Each row below holds a small network's activations on one input, seen along a few directions.
In each table, some parts of the input vary, and every possible input appears once, in random order.
A made-up example of a description, with smaller parts first: line(4) and (point or line(11) or (values(2) and ring(8))).
Shared parts are said once, and a part with two or three values counts as separate values.
(in the rows, 128 means zero)

Other details of the inputs shift rows strongly along two fixed directions, in all tables alike. That doesn't count.

Rows:
x1: [108 136 110 158 157 103 131 122 143 134  96 116 128 155]
x2: [154  83 114 128 105 156 117 121 105 189 167 110 151  82]
x3: [106 142 121 147 153 108 131 136 149 133 105 121 119 158]
x4: [123 119 103 166 153 123 144  83 143 176  87 126 136 118]
x5: [114 118 107 164 158 110 143  81 147 159  81 126 128 135]
x6: [ 80 138 157 125 152  98 148 153 130  96  65 128 130 152]
x7: [173  84 128 124 100 166 118  88 103 170 195 140 114  80]
x8: [119 122 101 171 160 117 126 102 145 178  95 119 130 121]
x9: [109 163 169  75 104 131 139 202 112  26 114 141 129 159]
x10: [151 138 127  99 104 147 131 146 113 103 172 128 133 148]
x11: [111 113 111 151 149 119 129 127 136 153 101 101 147 129]
x12: [144 186 146  72  95 140 149 176 138   6 151 146 122 166]
x13: [154 112 130 125 107 141 104 131 108 152 181 140 117 106]
x14: [131 105 152 106 104 139 126 149  97 126 136 142 133 101]
x15: [107 134 104 165 161 114 128 117 144 146  90 117 132 147]
x16: [ 89 138 121 145 151 103 141 142 144 119  84  98 149 155]
x17: [119 110 119 156 149 108 143  79 136 155 109 126 125 129]
x18: [127 107 102 165 154 119 137  78 136 179  99 119 135 124]
x19: [149  74 136 124 120 146 111  99  90 187 168 133 151  75]
x20: [159  79 130  88  94 161 109 140  91 146 182 124 149  93]
x21: [149  76 129 103 106 158 113 129  94 167 168 122 149  83]
x22: [ 81 195 137 131 152  86 135 172 165  58  76 129 114 193]
x23: [147 141 146  91  95 151 113 164 113 104 160 133 123 111]
x24: [129 107 103 159 152 125 120 107 129 178 123 118 131 125]
x25: [163  95 112 123 104 157 116 108 104 173 182 130 139 107]
x26: [147 176 149  78  94 144 120 198 126  43 177 141 115 156]
x27: [175  93 118 112  91 166 126  93 103 158 193 137 130  96]
x28: [143 119 149 100 116 148 121 138 108 125 154 141 144  97]
x29: [143 147 142 103 101 136 115 156 124  92 167 143 110 129]
x30: [ 93 171 113 153 169 103 145 133 158  96  61 119 135 174]
x31: [ 95 211 128 126 144 110 146 169 167  32  67 123 140 198]
x32: [149 134 129 102  97 144 138 119 118 107 163 130 128 138]
x33: [101 114 118 164 165 101 120 111 136 170  76 111 120 121]
x34: [159 120 135 116 104 144 123 115 115 114 167 142 112 114]
x35: [113 127 110 171 164 111 125 112 154 173  91 120 122 125]
x36: [154 121 129 117  97 143 111 113 112 140 171 143 114  96]
x37: [114 158 124 139 152 110 128 156 150 102 105 124 120 159]
x38: [146 128 144 108  99 134 116 139 116 120 186 141 114 121]
x39: [ 97 102 133 156 171 106 134  96 131 174  90 119 146 113]
x40: [154 129 145 100 101 145 130 127 119 101 175 141 112 129]
x41: [ 91 131 134 145 168 109 134 116 135 133  76 127 146 131]
x42: [142 132 137 111 104 130 123 128 116 119 169 138 111 124]
x43: [165  83 126 129  97 150 102  87  96 188 201 139 111  78]
x44: [ 91 209 141 130 153  98 132 178 172  45  72 129 118 184]
x45: [133 195 155  78  95 134 127 191 132   5 156 150 111 166]
x46: [159 177 159  75  83 157 139 171 134  27 165 145 113 145]
x47: [158  98 116 127 114 148 112 127 112 174 179 130 121 100]
x48: [170  91 119 122 100 149 128  91 112 159 184 137 126  92]
x49: [104 134 106 169 163 103 146  82 160 154  58 123 129 138]
x50: [106 150 131 156 145 109 122 123 157 129  93 131 112 141]
x51: [ 97  94 105 177 167 112 130 100 141 193  77  98 145 118]
x52: [160 109 122 113 103 149 133 111 106 147 171 129 135 122]
x53: [101 138 105 168 172 103 148  97 151 140  61 117 136 150]
x54: [163 120 131 106  88 153 135 119 124 121 175 146 125 107]
x55: [108 134 126 158 147 103 121 115 148 139 105 127 112 137]
x56: [125 192 153  73 104 133 129 212 133  19 128 134 119 158]
x57: [ 88 107 146 146 150 103 134 127 121 138  70 130 133 126]
x58: [153 108 139  77  96 163 122 158 107 124 164 129 140  98]
x59: [ 97  86 120 149 156 111 133 105 130 197  85 106 144 114]
x60: [ 88 126 128 166 172  93 132 112 143 168  64 109 119 132]
Description of these inputs: line(4) and (values(5) or ring(10)).
Which other rows does x2 become when the line(4) part takes its other values? List them by row number.
Answer: x11, x16, x51
Which other rows does x60 become when the values(5) part takes its other values? List them by row number.
Answer: x6, x16, x39, x59

Rows:
x61: [164 107 106 172 109 146 110  48 138 208 180 135 103  80]
x62: [170  93 142  91  77 166 116 114  89 152 178 149 122  74]
x63: [123 152 133  87 121 132 169 150 145  49 110 121 155 168]
x64: [164 104 158  83  95 154  88 160  87 132 200 138 118  81]
x65: [108 129 142 112 127 118 148 119 129 112  94 123 124 133]
x66: [151 191 109 125 112 133 114 167 151  80 159 139 115 164]
x67: [137 166 101 154 146 116 110 126 160 142 129 132 130 148]
x68: [105 113 110 183 155  96 116  86 148 174 108 111 102 135]
x69: [162  83 115 119 107 152 103 138 103 178 175 112 155  85]
x70: [134 146 158  85 107 140 140 146 126  50 130 143 134 137]
x71: [119 140 145  93 110 129 123 191 106  86 145 117 119 145]
x72: [ 91  98 134 148 151 102 121 118 117 181  99 119 115 120]
x73: [103 152 132 168 165 104 135  96 159 131  92 138 115 144]
x74: [104 139 120 144 164 117 145 127 142 120  69 111 164 147]
x75: [158  91  99 151 135 140 148  64 113 184 156 132 125 119]
x76: [173 129 117 113 118 160 134 110 111 120 172 148 137 129]
x77: [129 150 160  97 104 135 122 181 116  73 130 140 110 118]
x78: [180  89 136  90  88 169 122 114 107 137 178 135 145  74]
x79: [155 101 101 165 116 138 140  50 136 194 179 135  93 109]
x80: [154  81 143 113  99 148 112 109  90 168 165 143 121  64]
x81: [ 60 128 132 154 185  77 132 144 139 139  59 114 129 162]
x82: [169 137 103 135  86 147 131  88 129 126 189 137  91 125]
x83: [149 162 139  85 107 155 136 166 144  57 132 125 159 142]
x84: [118  88  96 172 148 130 118 116 123 199 100 109 142 106]
x85: [117 160 110 159 171 118 143 100 163 122  82 132 135 157]
x86: [103 142 116 176 159  96 110 125 165 128  99 124  95 142]
x87: [157 131 138 115  89 152 136 122 106 128 192 157 110 124]
x88: [110 138 114 155 162 121 136 127 156 121  62 102 153 137]
x89: [107 170 127 182 159 108 130 108 167 138  78 134 115 139]
x90: [133 146  92 188 147 119 121  67 176 152 107 129  87 124]
x91: [127 168 133  83 112 135 162 167 141  50 110 114 151 169]
x92: [119  63 141 132 137 120 127  98  96 207 143 131 125  88]
x93: [113 148 125 170 160 104 105 121 165 126  99 119 112 137]
x94: [165  81 122 112  95 170 124 102 104 171 158 135 139  73]
x95: [119 149 133  92 120 125 145 192 123  68 128 111 158 174]
x96: [144 164 137 115  89 136 143 138 127  84 154 149 105 151]
x97: [120 168 169  90 113 124 132 166 131  53 117 143 120 134]
x98: [120 148 168  84 109 130 129 156 118  48 135 147 125 133]
x99: [111 158 135 100 121 114 131 200 127  89 122 111 136 171]
x100: [ 97 109 113 164 171 106 113 134 145 183  81 101 143 121]
x101: [102 124 108 133 158 118 154 119 143 129  80 108 156 154]
x102: [100 135 122 168 164  88 126 109 156 122 104 117 103 167]
x103: [173 125 150  98  94 151 100 144 105 110 226 144 116 114]
x104: [ 92 126 151 134 159 104 114 133 120 143  99 133 132 127]
x105: [138 156 127  86  94 148 141 176 126  61 136 113 152 162]
x106: [115 125 122 126 134 120 155 107 136 120  86 116 139 137]
x107: [137  52 133 129 117 131 131  76  91 198 161 140 124  75]
x108: [163 110  95 154 133 153 129  75 119 171 144 137 125 110]
x109: [108 135 140 131 147 112 103 166 126 137 101 116 124 128]
x110: [128 184 138 124 107 140 132 156 153  67 125 151  99 148]
x111: [165 136 107 120 106 140 124 126 122 145 198 139 121 151]
x112: [137  76 121 126 130 134 154  84 117 170 132 123 144 104]
x113: [125 127 159  96 103 125 129 157 103  99 150 135 108 123]
x114: [118 112 139 151 149 121 129  83 137 161  83 129 135 100]
x115: [ 86 113 139 167 172  94 121 109 137 178  68 120 120 102]
x116: [ 81 128 136 141 168  90 159  93 148 114  53 128 127 154]
x117: [ 90 131 122 146 167 101 121 151 140 130  84 113 150 150]
x118: [125 155 148  92 108 135 112 207 114  86 134 135 116 138]
x119: [130 166 120 102 116 149 131 183 140  65 104 117 144 150]
x120: [118 143 142  87 121 132 139 201 118  74 152 114 141 163]
x121: [129 153 115 149 137 118 125  83 163 113 141 134 110 138]
x122: [104  92 126 158 143 120 107 115 109 189 105 129 112  90]
x123: [139  69 124 130 135 146 136  78 118 189 131 133 153  85]
x124: [126  97 140 120 128 132 100 143 100 172 152 129 138  98]
x125: [165  83 150  88  66 151 120 115  71 140 198 143 122  76]
x126: [113 172  96 168 152  99 131 121 160 136 112 120 121 175]
x127: [142  94 161  85  95 143 115 149  75 131 204 145 119 105]
x128: [128 139 115 131 128 141 144 128 140 125  86 122 134 125]
x129: [112 124 105 142 133 119 136 144 126 136  98 103 146 145]
x130: [124 150 106 164 157 107 117 104 156 148 135 133 127 153]
x131: [111 108 111 152 163 117 146  92 145 156  78 113 160 120]
x132: [126 153 139  93 106 142 120 212 127  77 133 128 133 143]
x133: [152  86 161  91  94 148 100 127  82 143 192 149 126  80]
x134: [153 167 114 112 115 141 149 138 122  80 146 136 127 173]
x135: [101 140 117 148 157 111 131 149 137 123  76 108 162 150]
What do these inputs look like to the network?
Answer: ring(5) and (values(5) or ring(10))
The inputs of x107 and x80 match in every part but the ring(5) part. If x95 is changed in the same way as x107 into x80, which row does it become?
Answer: x84
The inputs of x113 and x92 match in every part but the ring(5) part. If x65 is changed in the same way as x113 into x92, which row does it become?
Answer: x116
Which other rows does x124 become when the ring(5) part takes its other values? List them by row number.
Answer: x71, x81, x109, x118
Which other rows does x98 become when the ring(10) part takes its other values? List them by row number.
Answer: x70, x74, x104, x117, x123, x124, x131, x133, x135
Which other rows does x78 become when the ring(10) part takes its other values? List them by row number.
Answer: x64, x69, x83, x88, x97, x100, x109, x114, x115
Which other rows does x103 become when the ring(5) part takes its other values? List them by row number.
Answer: x68, x86, x93, x102
Which other rows does x73 become when the values(5) part takes its other values? List them by row number.
Answer: x76, x103, x121, x130
